Here are a small network's activations along a few directions, averaged over the inputs that share one value of a field.
Values that are neighbours, or in one group, have similar rows; names and order tell nothing.

Other fields vary at random and push rows far along two fixed directions, the same in every table; ignore that.

Values of U:
u14: [-22 -19 -10  29  33  -7  -4  -5   4   0 -16  29 -17  14 -17 -21]
u15: [ 18 -29  11  23  97  -8  32 -13 -12 -10 -34  45  -6  69 -52 -30]
u13: [-18  -3 -11 -31   7  24 -21 -10   2 -13 -11   4 -17  23  18  18]
u1: [ 11   1 -15  -4 -48  22 -21  14   7 -11  33  -1  -6  -3  21  15]
u10: [ -1  16  -8 -31 -17  18  -9   6 -18 -11  -6 -25  -5  10  35  32]
u12: [ 12  -8   5  53  28 -14  31  -1  13  14 -12  31 -10   6 -46 -35]
u16: [-25  18   5  46  -9 -33   5  -9  33  36  10   3 -16 -67 -32 -35]
u4: [-21  22   5  18  -3 -32  14 -11  26  25  -9 -10 -11 -41 -27 -11]
u7: [ 15  15  23   9 -36 -26  -3   3  12  25  33 -25  31 -79  -9  -3]
u3: [-10  10   2  -6   9   9  13   8  -8   6 -10 -17  14   9  19  10]
u9: [-14  25  -1 -16 -45 -13  -1  -8   6   8   7 -30  -2 -33   8  20]
u8: [ -9   7  10  28  39 -26  31   2  -3  12 -13   0  24 -13 -18 -17]
u11: [ -5 -36 -28 -39   7  39 -25   8 -31 -45 -10  29 -17  86  47  15]
u6: [ 30 -19   7 -41 -20  19 -18   4 -11 -13  11 -12  14  21  28  16]
u5: [ 13  12   6 -28 -50   7 -22  13 -12  -6  28 -39  29 -40  34  21]
u2: [ 25 -13  -1  -9   6  21  -2  -1  -8 -18   0  17  -4  37  -9   4]
The values of U form a ring.
Q: Going along U from u10 by way of its neighbour u3, in what order are u12, u16, u8, u11 met?
A: u8, u12, u11, u16
Q: Name the neighbours of u6, in listed order.
A: u15, u7
Q: Name the neighbours of u4, in listed order.
A: u13, u9

Values of Y:
y9: [  2 -10   4  30  -1 -15  -5  -7  18   6  20  17  -4 -23 -23 -26]
y4: [ 23  -6   7 -73   9  47 -22   5 -38 -31 -12 -24  21  64  50  42]
y1: [ 18 -13   5  23  45  -3  32   9 -14  -1 -20  15  13  32 -19 -18]
y5: [-13  -7   0 -17  40  -4  -1   2 -12   3 -28  -4  13  13   5   0]
y2: [-15   3   4  59  43 -29  29   2   6  17 -12  24   7 -25 -38 -35]
y3: [ 40 -26  -2 -16  15   9  -2   7 -13 -22   6  19  -4  48  -5   3]
y6: [ -7  23  -5  23 -66 -17 -13  -6  45  22  39 -15 -22 -70 -17  -9]
y7: [-15  31 -12 -20 -94  13 -27   0  10  -6  38 -34 -13 -42  48  30]
y8: [-32   5  -1  -9  10  -2   9 -11  -1  11 -31   0 -10   2  -2  13]
The values of Y form a 3 by 3 grid.
Q: How many steps from neighbour to neighbour lead from y9 to y4, at the fewest?
A: 3
Q: Name the neighbours of y8, in listed order.
A: y5, y7
A value of Y combines one of 3 hidden first parts with one of 3 second parts; all combinations occur once.
Q: Changing only the second part turns y6 into y9. y7 has the same second part as y6; what does that change turn y7 into?
A: y2

Values of D:
d6: [  6 -18   8  17  47  -5  13   9  -9   7 -18  13  20   9 -21 -18]
d3: [ 10   1   3  18   2   6   5   0   7  -2  11  11  -2   9 -13  -7]
d2: [ 32   1  10 -26 -79   9 -14   9  -1  -2  45 -30  17 -28  31  25]
d5: [ -7  10   1  26  -3  -6   1   2   1   0  10  -3   9 -24   5 -17]
d9: [-10  -3 -15 -37 -50  15 -41   3  -7 -19  27  -6  -8  -7  45  29]
d4: [ -4   0 -18 -28  40  17  11   9 -29 -22 -39   3 -10  67  22  18]
d7: [-26  -1  -5  -8   3  10  -4  -5  -1   2 -17   8 -11   8   3  13]
d8: [  0  -2  10 -16  57  -2   9 -12  -8   1 -35  -1   4  33 -13  -5]
d1: [ -1  12   6  55 -18 -45  20 -14  46  36  16   5 -19 -67 -57 -38]
The values of D form a 3 by 3 grid.
Q: Name the neighbours of d8, in listed order.
A: d6, d4
Q: Name the neighbours of d3, in listed order.
A: d2, d5, d1
